Each row below holds a small network's activations on one record, seen along a few directions.
Each row is followed by the record's values for the fields L, Z, D, P, U, S.
A field that a record lacks is written none.
The largest differences between rows may come from other fields.
Strong random noise was added to every row along 7 fixed directions; ignore it. To show where, here is one row again and again, with new noise each time:
[-250  367 -344 -251 -271 -168 -522  -94 -336 -573    0  -27   83 -269
  251  199 -264   79  173  -39  -24 -144 -184   39 -315 -150]
[-125  322   37 -311  451 -160   73 -307 -153 -240   92 -114 -201  308
 -256 -171 -409 -341 -250 -446   42 -439  -48  187  125  227]
[ 570 -495 -688  -65 -321  -59 -466  306  215  429   56  108   29 -243
   26 -301  281  336   34  314  225 -554   -9 -278 -422 -128]
[-112  288 -208 -322   77 -232  -99 -178 -211 -432  300  -77  -44  134
  123   92 -452  106   27 -109 -126 -357 -229 -104 -277  260]
[-107  246 -246  162 -271  171  -41   50  -60   36 -132 -177  182 -295
  360  166  391 -498  121  347  -63  493  -36 -210  144  157]
[  80   98 -298  126  317   76  447  -28  261  312  386 -237 -169   82
  166    1  168 -301 -164  294 -351  218  -65 -528  155  681]
[ 239 -100   35  109   43  -95 -266   91  102 -225 -194  -80  -65  -29
   71  199   76  649  271  195 -143  104 -314 -181 -174  303]
[ 475 -329  267  -61 -194   40 -302  115  -42   61 -606  -32  215  147
 -134 -158  274   81  211   46  434 -197 -118  148   21   52]
[ -24  193  230 -113  -17 -104 -140  -99 -185 -587 -140 -181   82  122
  253  368 -190  393  336  117 -198  197 -401 -165 -148  457]

[ 507 -265 -525  482  -59  -40  176  387  372  625  279  -80   15 -348
  281   32  431 -120   -2  643 -198   53  135 -466   29  334] | (L l5; Z z1; D d1; P p2; U u1; S s2)
[ -35   80  586 -278  290  -85 -133    3 -143 -462 -283 -188   36  290
  -70   39 -274  216   68 -147  120  306 -146    5   23  134] | (L l2; Z z1; D d4; P p2; U none; S none)
[ 203  -36  843  -10  377  -86   30  -68  -36  -46 -765  -94  110  422
 -501 -235    9 -394  -76 -389  452 -211  115  618  430  237] | (L l2; Z z1; D d5; P p1; U u2; S s1)
[ 240 -430  357 -349  500   44   93   16  174  -46  -91 -218 -153  274
 -415 -257 -322  151 -291   45  125 -218   88 -215  236  627] | (L l4; Z z1; D d6; P p1; U u2; S s2)
[ -78   40 -258 -292 -150 -152 -195  207 -183 -205  386 -159  128 -128
   99  -47 -228  -24  -88  161    9   94  -19 -299 -167  -48] | (L l4; Z z1; D d3; P p1; U none; S none)
[  17    9  226 -197  147 -189  303  -81    6 -313  435   37  -93  504
 -164  132 -624  583   87   13 -122 -180 -152 -145 -260  503] | (L l1; Z z1; D d6; P p1; U none; S none)
[-556  682   70  180 -129 -180  378 -101 -223 -380  332   59  152  126
  240  352 -182 -308  126  -16 -114  397  -93  112   86   50] | (L none; Z none; D none; P none; U none; S none)
[-256  348 -323  338  516  115 -204  -20  309   69  -87 -147 -588 -594
 -107  142  304  152 -298  -29 -530  748   99 -130  374 -179] | (L none; Z none; D none; P none; U none; S none)
[  89 -311  192 -588   39   66 -280  -80 -123  -43 -194  -14   88  200
 -512 -405 -365 -238 -200 -268  492 -558  123  158  197   12] | (L l4; Z z2; D d6; P p1; U u2; S none)
[  99  262  -43  376  198 -396 -228  400  -66  -73   97  186  -69  -97
  -98  140  -19  360   52 -201  113 -174 -113  299 -119 -249] | (L l3; Z z2; D d1; P p2; U u1; S s2)
[  99  160  318   86  304  151  -15 -381   -2   21 -541   14 -258  160
 -176 -142  247 -256  -17 -353 -107  -21    9  390  215  -83] | (L l2; Z z1; D d5; P p1; U u2; S s1)
[ 288 -311 -181  278  231 -206  288  144  403  283  271   51  -11  209
 -197  -72 -118  235  -75  143  -93 -293  -36 -225  -95  558] | (L l3; Z z1; D d5; P p1; U u2; S s1)
[ 230 -166  543   61  216   70 -237  -73  144  -49 -716  -56 -208   66
 -297   68  173  471   95 -136   30  297  -58  204  304  -13] | (L none; Z none; D none; P none; U none; S none)
[ 241 -319   34 -274  -37  296  -43    0  114  176  -55 -126 -174   18
   73  -64  202  376   -6  163 -236  190 -204 -580  -81   94] | (L l4; Z z2; D d2; P p1; U none; S none)
[  75 -409  -22   -9 -494   78 -109  149  -72   11 -239   65  490  -83
  -26  -13   46 -480   97  331  463   30  214   22  181  158] | (L l4; Z z1; D d1; P p1; U u2; S s1)
[ 105   48  489  329  -73 -141  692  219  -34  144  345   89  293  550
  -20  -22  119   -3   88   60  307  146  -76   75   27  183] | (L l6; Z z2; D d3; P p1; U none; S none)
[ 272 -176  -72  235 -302  114  848   70  121  533  352  211  275  484
  120 -103  238 -305   39  185  -24 -148   13  -73 -217  248] | (L l1; Z z1; D d2; P p1; U u1; S s1)
[ -81  171 -482 -110   86   66  332 -222   -5  152  400 -128  -70   65
  444  116 -144 -400 -157  309 -418  -67  -47 -449  -57  532] | (L l3; Z z1; D d2; P p2; U u1; S s1)
[ 112   18 -169 -183 -197  -75 -493   22 -115  -72 -249   69  153 -312
   25 -103  -45 -402  -11 -131  287 -413  120  197  102 -228] | (L l5; Z z2; D d6; P p2; U u2; S none)
[  71   24  109  417 -175 -120  452  278  -59  263  225   67  269  235
 -106   -8  294 -137   54  239  214  276   57   64   57    4] | (L l4; Z z1; D d3; P p1; U u1; S none)
[-353  299 -339  272  577 -162   66  -64  356  -76  377  -14 -617 -283
 -246  115 -202  231 -295 -135 -427  151   33   25  174  -24] | (L none; Z none; D none; P none; U none; S none)
[  63 -325  185 -763  391  217   64 -204 -101   -8   77 -333 -197  371
    2 -233 -294   60 -232 -118 -210 -260  -65 -512  108  500] | (L l4; Z z2; D d3; P p1; U u2; S s1)
[ 467  -43  509 -236  441 -180 -187 -141 -141 -157 -270  -49  -64  380
  -76  -64 -178  208  -53 -261  -72 -546 -312  249  -55  298] | (L l3; Z z2; D d5; P p1; U u1; S s1)
[ -53   53  222 -188  -67 -107  437 -307 -173 -155  294   71   -7  435
  137  105 -311  167   63 -217 -147 -219 -208  -27 -182  135] | (L l6; Z z2; D d4; P p1; U u1; S none)
[ 225 -314  415  559 -101 -131  289  122  236   -8 -335  137  191  305
 -176  274   79  429  246  185   92  109 -165  145   25  497] | (L l4; Z z1; D d5; P p1; U u1; S s1)
[ 107 -287 -337  -80  279  271 -189  130  378  291  -64 -278 -244 -419
  195   62  167  252 -220  404 -376  323  -16 -675   79  309] | (L l3; Z z2; D d2; P p2; U u1; S s2)
[ 104  152 -331 -374 -125  -83 -257  163 -184 -107  317 -115  136 -239
  384  -39 -187 -304  -60   77   -9 -139    0 -338 -100   21] | (L l5; Z z2; D d1; P p2; U none; S none)
[ 323 -327   46 -421  159   15   72  -19  -65  428  115  -99  -13  347
  -50 -398  -25 -397 -366  -91  121 -572  109  -60  107  197] | (L l4; Z z2; D d3; P p1; U u1; S s1)
[-180  -72 -266 -239   92 -136 -326 -230  -33 -258   14    8 -249 -225
 -165  -23 -232  219 -168 -191  -26 -167  141    5  -21 -192] | (L l6; Z z1; D d3; P p1; U u1; S none)
[-290  278 -548  146 -321   11   59    7 -140  107  292   30  -39 -339
  396  100  186 -246  -35  198 -408  167  -19 -102 -194 -329] | (L l4; Z z1; D d4; P p1; U u1; S s1)
[-176  157 -241  -58 -292   57  205  -54  -60   -7  294  158  -70   91
   57  -51  -37  -50   11  -77    3 -123   12   44 -336 -313] | (L l1; Z z1; D d2; P p1; U none; S none)
[  30  -37 -279 -117 -335   67  413  -91   36  242  461   13   70  167
   70 -188  -77  -93  -29  154  -86 -275   99 -187 -304   39] | (L l1; Z z1; D d5; P p1; U u2; S s2)
[-138  316  482  291  200   61   35   12  -39 -202 -161   44  -39   44
 -238   42  112  113   56 -161   -1  291   -4  388  177 -124] | (L l1; Z z2; D d6; P p1; U u2; S s2)
[-129  172 -172 -115 -201  -44 -570   -3 -180 -225 -302  -29   72 -417
  230  240   57   25  140   86   -6    2 -139   74  -92 -160] | (L l3; Z z2; D d5; P p1; U u1; S none)
[ 175  -82 -442 -162   56   -8 -313 -121   71 -237  -77   -2 -189 -309
  262  238  -94  225   30  118 -294 -214  -50 -284 -158  232] | (L l5; Z z1; D d6; P p2; U u1; S none)
[ 103  162  206 -265  206 -254 -301   29 -218 -218  120  -22  -44  226
  102  -95 -393  373  -18 -130   15 -442 -281    4 -313  -60] | (L l3; Z z2; D d2; P p2; U u2; S s2)
[-118 -139  335 -159  384    8  355  -28  177 -165  236 -318  -26  310
  -84   62 -390  396  100  120 -289  445 -101 -513  -32  598] | (L l2; Z z1; D d4; P p2; U u2; S s2)
[ 256 -435  174 -655  219  344 -168 -147  105 -128 -319 -387 -213   16
  109  -37  -18  177  -95  190 -175  188 -128 -594  175  452] | (L none; Z none; D none; P none; U none; S none)
[ 136 -272  177   26  324  166 -237 -161  236  -11 -455 -110 -273   -7
  117  222  185  513  100   71 -341  340 -138 -236   37  205] | (L l2; Z z2; D d4; P p2; U u1; S s1)
[ 551 -253  668  139  391  -85 -125  149  197 -152 -634  -97  -48  229
 -305  -16   49  250  110 -100  179   19 -109  194  322  377] | (L l5; Z z1; D d6; P p2; U none; S none)
[  75   60   87 -573 -359  -18  291   37 -324 -123  392 -156  506  364
  377  -15 -281 -441   53  228  120 -105 -124 -307 -170  348] | (L none; Z none; D none; P none; U none; S none)

Which values does each new row have?
[ -47   18  227 -291  732 -183   60  -72  183 -126  105 -119 -427  242
 -399 -196 -428  122 -363 -336  -88 -207   10   31  225  253] | (L none; Z none; D none; P none; U none; S none)
[ 167  167   87  366  159 -338  112  416   -9   77  297  135   50  183
  206  149   99  286  191  110  -81  -12 -226  -84 -141  247] | (L l3; Z z2; D d1; P p2; U u2; S s1)
[-186  214   63   -2 -697  -45 -211  153 -417 -284   27  164  575  -27
  312  290 -107  291  480   77  231  146 -123  128 -518 -503] | (L l2; Z z2; D d4; P p2; U u1; S s2)
[-104  179 -184 -426  149 -237 -264  -85 -109 -143  200   27 -193    1
 -180 -154 -457   82 -240 -290   26 -427   62  115 -122 -225] | (L none; Z none; D none; P none; U none; S none)
[  27  153 -287  937  776 -233   27  380  682  465  469  137 -607 -351
 -409  -48  267  746 -234  -20 -370  428   28   71   -1 -310] | (L l2; Z z2; D d4; P p2; U none; S none)
[-146   46 -101 -696  133  105 -243 -166 -145 -220  -42 -144  -99   -9
  -23 -238 -233 -281 -288 -202   61  -71   86 -236  128  -64] | (L none; Z none; D none; P none; U none; S none)
[-181  147 -468  -44  213   26  -43  -39  164  -22  366  -19 -381 -237
   28   39  -21  231 -179   27 -321  140  -14 -301  -91 -106] | (L none; Z none; D none; P none; U none; S none)
[-494  243   10  -88  283  128    4 -277   12 -171 -100  -16 -189 -194
 -361 -143 -229 -495 -276 -335  111    1  252  317  449  -91] | (L l6; Z z2; D d6; P p1; U u2; S none)
[ -48  230  419  134  -69 -180  946   -8  -40    0  555  -11  351  680
  147  175 -236 -338  136  165   23   88 -142  -23   76  604] | (L none; Z none; D none; P none; U none; S none)
[ 184   94 -429 -294   13  139  116  -50 -140  383  226 -154  -18 -104
  381 -177  171 -839 -268   81  -10 -338  231 -301  117   96] | (L l5; Z z2; D d1; P p2; U u1; S s2)
[-244  148   60 -363  457  129 -152 -125   97 -348  -71 -296 -295 -158
   46   52 -136   46 -244  -33 -380  525  -43 -434  320  274] | (L none; Z none; D none; P none; U none; S none)
[  37 -117  488   98  150    6 -253   -2  118 -312 -548  -57  -98   -4
 -190  261   56  496  248  -51  -71  405 -203  217  205   62] | (L none; Z none; D none; P none; U none; S none)
[  46 -128  150  228 -332  125 -118   63   56   -8 -540   10  247  -66
  121  215  378  -46  347  177  153  296    8   53  -14  149] | (L l2; Z z1; D d5; P p1; U u2; S s1)
[-145  358  142  363   -1   -7  244 -132  -95  -54 -229   84  153  -27
  -73   84  113 -659  127 -180   80   32  155  461  321  -13] | (L l5; Z z1; D d6; P p2; U u2; S s1)
[  62   50 -529 -237 -232 -189  -93   43 -170  -59  399   57   73 -124
  174  -22 -244   33  101   16   28 -539   85 -161 -423 -142] | (L l5; Z z1; D d1; P p2; U u2; S s2)
[-124  138  -46  -68  199  -33   98  -84   66 -305  260  -81 -157   45
  135  306 -170  312   75   55 -383  284 -248 -203  -81  284] | (L none; Z none; D none; P none; U none; S none)
[ 129  409  240  320  -83 -365 -272  104 -332 -307  -64  210   15   88
  185  260   28  389  340 -208   40 -290 -245  512 -254 -374] | (L l5; Z z2; D d1; P p2; U u1; S s2)
[ 168  -34  453  165 -404  404   -8   47 -215  253 -612   15  183   75
  293  -21  769 -288  214  131   -4  404 -168   18  106 -294] | (L l4; Z z2; D d2; P p1; U u2; S s1)
[  67   90  156    9  122  -22 -222  -52   64 -346 -352 -154  -71 -192
  165  275  -61  101  177  127 -228  279  -45 -165  174  360] | (L l5; Z z1; D d6; P p2; U u2; S none)
[-132  188 -689  370   73 -186   17  276  247  248  612  257 -315 -283
  -91  -36  140  356 -143   63 -107  -76   57  -21 -342 -461] | (L none; Z none; D none; P none; U none; S none)
